These are the activations of a small network on made-up records, seen along a few directions, one row for each record.
Each row is followed by the record's values for the fields Sogu, Kar, Novob, Bafi, Lukav, Fotov.
A field that a record lacks is left out.
Other fields move the rows too, some of them a lot.
In the rows, 500 means zero.
Random noise pushes rows far along 3 fixed directions. That doesn't count. These rows show it; they differ only by the noise:
[460 495 491 436 535 514 353 448 510 524 474 527 543 612 510 388 527 434
 471 465 445 490]
[405 544 464 387 442 643 449 521 499 355 322 491 520 581 378 470 565 454
 538 653 434 612]
[515 544 481 482 701 439 377 435 500 687 678 575 506 679 702 351 466 345
 377 350 514 320]
[450 407 521 481 590 456 269 495 487 528 537 630 535 599 568 435 528 472
 406 365 482 542]
[494 501 494 411 471 484 322 326 550 597 440 424 601 617 467 271 522 430
 528 441 374 413]

[545 784 404 295 752 471 771 322 555 589 517 211 502 571 468 415 310 279
 508 579 449 188]
Sogu: y2 / Kar: f1 / Novob: n2 / Bafi: t2 / Lukav: c3 / Fotov: m2
[490 747 334 385 300 681 612 401 598 562 362 340 605 446 341 434 576 585
 615 670 452 488]
Sogu: y2 / Kar: f1 / Novob: n2 / Bafi: t1 / Fotov: m1
[472 483 449 544 701 485 592 527 449 643 752 667 501 473 670 506 470 555
 418 421 575 348]
Sogu: y1 / Kar: f1 / Novob: n2 / Bafi: t1 / Fotov: m2
[492 557 413 542 617 504 425 723 431 554 592 657 460 488 688 622 557 482
 279 369 630 590]
Sogu: y2 / Kar: f1 / Novob: n1 / Bafi: t1 / Fotov: m1
[559 447 514 605 486 409 414 398 480 713 688 652 579 602 584 391 422 587
 483 280 560 446]
Sogu: y2 / Kar: f2 / Novob: n2 / Bafi: t1 / Lukav: c1 / Fotov: m1
[545 470 530 447 255 479 401 284 569 476 302 389 559 504 285 405 535 574
 640 611 320 590]
Sogu: y1 / Kar: f2 / Novob: n2 / Bafi: t2 / Fotov: m1
[510 536 508 532 521 586 500 649 439 330 464 617 363 496 553 701 482 478
 477 631 496 657]
Sogu: y1 / Kar: f2 / Novob: n1 / Bafi: t2 / Fotov: m1
[562 769 402 515 354 576 681 608 575 427 406 354 517 437 393 622 527 523
 536 715 503 373]
Sogu: y2 / Kar: f2 / Novob: n1 / Bafi: t1 / Lukav: c1 / Fotov: m1
[457 410 498 415 368 646 386 335 402 539 349 366 655 574 407 341 573 423
 623 571 392 527]
Sogu: y1 / Kar: f1 / Novob: n1 / Bafi: t1 / Lukav: c4 / Fotov: m2
[492 631 470 457 274 738 523 545 521 333 226 390 560 421 309 607 510 635
 666 674 485 672]
Sogu: y2 / Kar: f2 / Novob: n1 / Bafi: t1 / Fotov: m1
[494 638 414 599 504 561 651 630 383 556 636 632 329 591 661 573 505 339
 443 644 607 454]
Sogu: y1 / Kar: f2 / Novob: n1 / Bafi: t2 / Lukav: c1 / Fotov: m1
[490 658 501 393 557 562 599 505 457 478 432 487 347 714 546 504 444 320
 341 624 456 404]
Sogu: y1 / Kar: f2 / Novob: n2 / Bafi: t2 / Lukav: c3 / Fotov: m1
[589 601 494 399 501 622 606 371 594 514 515 444 477 613 413 292 349 460
 743 615 560 429]
Sogu: y2 / Kar: f2 / Novob: n2 / Bafi: t1 / Lukav: c2 / Fotov: m1
[576 528 414 475 523 401 331 422 506 683 584 471 510 486 666 335 519 389
 411 363 353 387]
Sogu: y1 / Kar: f1 / Novob: n1 / Bafi: t2 / Fotov: m1
[515 459 548 337 366 340 258 405 610 480 267 295 522 488 353 377 602 533
 394 491 303 476]
Sogu: y1 / Kar: f1 / Novob: n2 / Bafi: t2 / Lukav: c3 / Fotov: m1
[573 485 530 524 244 465 386 491 535 457 107 453 534 381 415 479 778 591
 359 559 368 562]
Sogu: y2 / Kar: f2 / Novob: n1 / Bafi: t2 / Lukav: c1 / Fotov: m2
[490 384 473 718 473 373 258 547 436 735 740 874 596 419 637 550 612 564
 341 223 592 534]
Sogu: y2 / Kar: f1 / Novob: n2 / Bafi: t1 / Lukav: c1 / Fotov: m1
[525 888 331 462 451 544 746 343 516 647 458 457 560 424 613 374 737 392
 491 686 518 275]
Sogu: y2 / Kar: f1 / Novob: n2 / Bafi: t2 / Fotov: m2
[632 583 504 445 433 556 678 418 486 625 557 422 509 502 443 429 505 539
 617 655 458 299]
Sogu: y1 / Kar: f2 / Novob: n2 / Bafi: t1 / Lukav: c1 / Fotov: m2
[350 484 452 450 518 762 716 805 318 145 476 674 379 531 405 745 506 451
 524 688 662 751]
Sogu: y1 / Kar: f1 / Novob: n1 / Bafi: t1 / Lukav: c4 / Fotov: m2
[441 679 453 584 465 702 606 560 435 480 483 609 430 391 546 448 700 449
 539 668 557 603]
Sogu: y2 / Kar: f1 / Novob: n1 / Bafi: t2 / Lukav: c2 / Fotov: m2
[608 579 430 433 283 624 420 130 560 785 462 345 638 549 378 260 659 433
 634 499 365 260]
Sogu: y2 / Kar: f1 / Novob: n2 / Bafi: t1 / Lukav: c4 / Fotov: m1
[415 524 513 425 597 545 482 818 383 196 384 450 411 448 475 603 542 522
 295 682 615 687]
Sogu: y1 / Kar: f1 / Novob: n1 / Bafi: t1 / Lukav: c4 / Fotov: m2
[558 285 611 515 476 311 280 407 582 482 584 369 628 360 453 583 329 820
 527 166 444 598]
Sogu: y2 / Kar: f2 / Novob: n1 / Bafi: t1 / Lukav: c4 / Fotov: m1
[561 841 446 524 526 604 735 451 420 542 448 463 482 499 678 483 599 342
 521 682 578 314]
Sogu: y2 / Kar: f2 / Novob: n1 / Bafi: t2 / Fotov: m2
[434 477 472 466 382 627 650 503 542 436 503 529 358 550 457 568 432 530
 667 639 647 550]
Sogu: y2 / Kar: f2 / Novob: n2 / Bafi: t1 / Lukav: c2 / Fotov: m1
[543 560 487 508 238 379 579 398 664 456 297 359 618 390 365 376 556 559
 566 578 429 441]
Sogu: y2 / Kar: f2 / Novob: n2 / Bafi: t2 / Lukav: c1 / Fotov: m2
[564 546 419 464 450 394 397 334 573 669 562 503 530 471 534 369 569 493
 463 467 360 432]
Sogu: y1 / Kar: f1 / Novob: n2 / Bafi: t2 / Fotov: m1
[604 414 524 505 473 334 363 404 561 645 449 442 626 481 480 378 338 514
 377 316 430 453]
Sogu: y2 / Kar: f2 / Novob: n1 / Bafi: t1 / Lukav: c1 / Fotov: m1
[442 436 476 400 459 456 301 266 564 623 511 500 584 622 597 304 433 357
 647 388 336 387]
Sogu: y1 / Kar: f1 / Novob: n1 / Bafi: t2 / Lukav: c3 / Fotov: m1
[547 612 418 475 590 635 544 621 358 578 603 597 432 626 565 430 569 263
 537 536 624 469]
Sogu: y2 / Kar: f1 / Novob: n1 / Bafi: t1 / Lukav: c2 / Fotov: m1
[483 466 473 481 563 498 513 498 440 585 517 464 537 495 563 382 510 450
 472 460 447 375]
Sogu: y1 / Kar: f1 / Novob: n1 / Bafi: t1 / Fotov: m2
[504 442 560 533 566 566 536 519 422 473 520 525 521 461 533 526 412 565
 575 496 504 436]
Sogu: y1 / Kar: f2 / Novob: n1 / Bafi: t1 / Fotov: m2
[600 545 550 541 519 424 521 342 576 595 698 393 564 426 615 407 342 476
 511 397 450 432]
Sogu: y1 / Kar: f2 / Novob: n1 / Bafi: t2 / Lukav: c4 / Fotov: m1
[544 461 454 631 802 486 628 703 399 513 640 735 374 640 648 664 419 518
 372 549 631 535]
Sogu: y1 / Kar: f2 / Novob: n2 / Bafi: t1 / Lukav: c1 / Fotov: m2
[491 374 552 376 419 277 356 459 520 416 377 283 517 341 468 538 476 732
 419 332 429 550]
Sogu: y2 / Kar: f1 / Novob: n1 / Bafi: t2 / Lukav: c4 / Fotov: m2
[609 497 528 443 516 380 348 254 453 706 436 397 540 615 566 154 448 365
 532 364 428 311]
Sogu: y2 / Kar: f2 / Novob: n1 / Bafi: t2 / Lukav: c2 / Fotov: m2

Which values does each new row have?
[575 665 446 558 313 508 669 371 482 590 456 383 524 460 482 390 558 465
 615 599 460 395]
Sogu: y2 / Kar: f2 / Novob: n1 / Bafi: t2 / Lukav: c1 / Fotov: m2
[449 255 562 388 490 414 384 433 506 320 427 524 581 561 403 481 345 719
 622 446 417 592]
Sogu: y1 / Kar: f2 / Novob: n2 / Bafi: t1 / Lukav: c3 / Fotov: m2
[452 510 539 502 414 582 413 487 452 366 338 385 499 505 415 534 506 385
 466 629 429 614]
Sogu: y1 / Kar: f2 / Novob: n1 / Bafi: t2 / Lukav: c4 / Fotov: m1
[407 661 424 604 388 520 538 634 624 316 398 273 456 324 368 664 554 722
 349 588 531 517]
Sogu: y2 / Kar: f1 / Novob: n1 / Bafi: t1 / Lukav: c4 / Fotov: m1
[594 627 448 527 604 517 608 485 327 666 615 580 498 634 626 452 524 386
 458 591 543 320]
Sogu: y1 / Kar: f2 / Novob: n2 / Bafi: t1 / Lukav: c1 / Fotov: m2
[588 793 417 427 648 595 748 694 444 440 510 390 416 492 490 650 313 301
 440 738 613 367]
Sogu: y2 / Kar: f2 / Novob: n1 / Bafi: t1 / Lukav: c1 / Fotov: m1
[463 558 442 446 501 579 551 696 478 217 413 403 420 380 474 709 542 493
 392 671 476 711]
Sogu: y1 / Kar: f1 / Novob: n1 / Bafi: t2 / Lukav: c4 / Fotov: m1
[502 531 491 422 348 592 579 530 491 342 428 416 484 552 385 500 447 500
 580 558 556 557]
Sogu: y2 / Kar: f2 / Novob: n1 / Bafi: t1 / Lukav: c4 / Fotov: m1
[456 617 463 432 453 658 673 603 482 452 467 586 446 545 510 665 406 387
 514 729 676 550]
Sogu: y2 / Kar: f2 / Novob: n2 / Bafi: t1 / Lukav: c1 / Fotov: m1
[483 370 520 433 677 535 556 701 383 468 587 635 360 526 633 569 425 372
 438 474 657 555]
Sogu: y1 / Kar: f1 / Novob: n1 / Bafi: t1 / Lukav: c2 / Fotov: m2
[548 534 494 633 524 588 580 479 481 531 578 464 494 502 451 550 571 458
 554 497 502 336]
Sogu: y1 / Kar: f2 / Novob: n1 / Bafi: t1 / Lukav: c4 / Fotov: m2
[368 267 548 382 507 473 353 593 421 298 389 499 496 590 468 526 456 521
 569 474 420 655]
Sogu: y1 / Kar: f1 / Novob: n1 / Bafi: t1 / Lukav: c3 / Fotov: m2
[634 772 420 596 817 451 837 833 479 500 873 667 377 555 710 782 365 442
 387 546 795 363]
Sogu: y2 / Kar: f2 / Novob: n2 / Bafi: t1 / Lukav: c1 / Fotov: m1
[531 540 473 532 547 458 523 565 489 589 517 394 424 467 500 430 577 414
 497 511 515 367]
Sogu: y1 / Kar: f1 / Novob: n1 / Bafi: t1 / Lukav: c2 / Fotov: m2
[576 516 548 722 479 486 549 558 623 648 687 731 615 447 606 578 555 693
 500 355 613 529]
Sogu: y2 / Kar: f2 / Novob: n2 / Bafi: t1 / Lukav: c1 / Fotov: m1
[558 431 521 422 593 516 537 495 572 342 437 418 572 550 384 647 314 634
 543 465 530 646]
Sogu: y2 / Kar: f2 / Novob: n2 / Bafi: t1 / Lukav: c4 / Fotov: m1
[568 469 478 436 506 634 499 312 661 638 571 460 545 586 432 340 468 590
 781 442 467 419]
Sogu: y2 / Kar: f1 / Novob: n2 / Bafi: t1 / Lukav: c2 / Fotov: m1
[512 507 531 527 752 474 583 618 385 505 672 690 293 529 752 617 435 405
 440 387 690 500]
Sogu: y2 / Kar: f2 / Novob: n1 / Bafi: t2 / Lukav: c2 / Fotov: m2
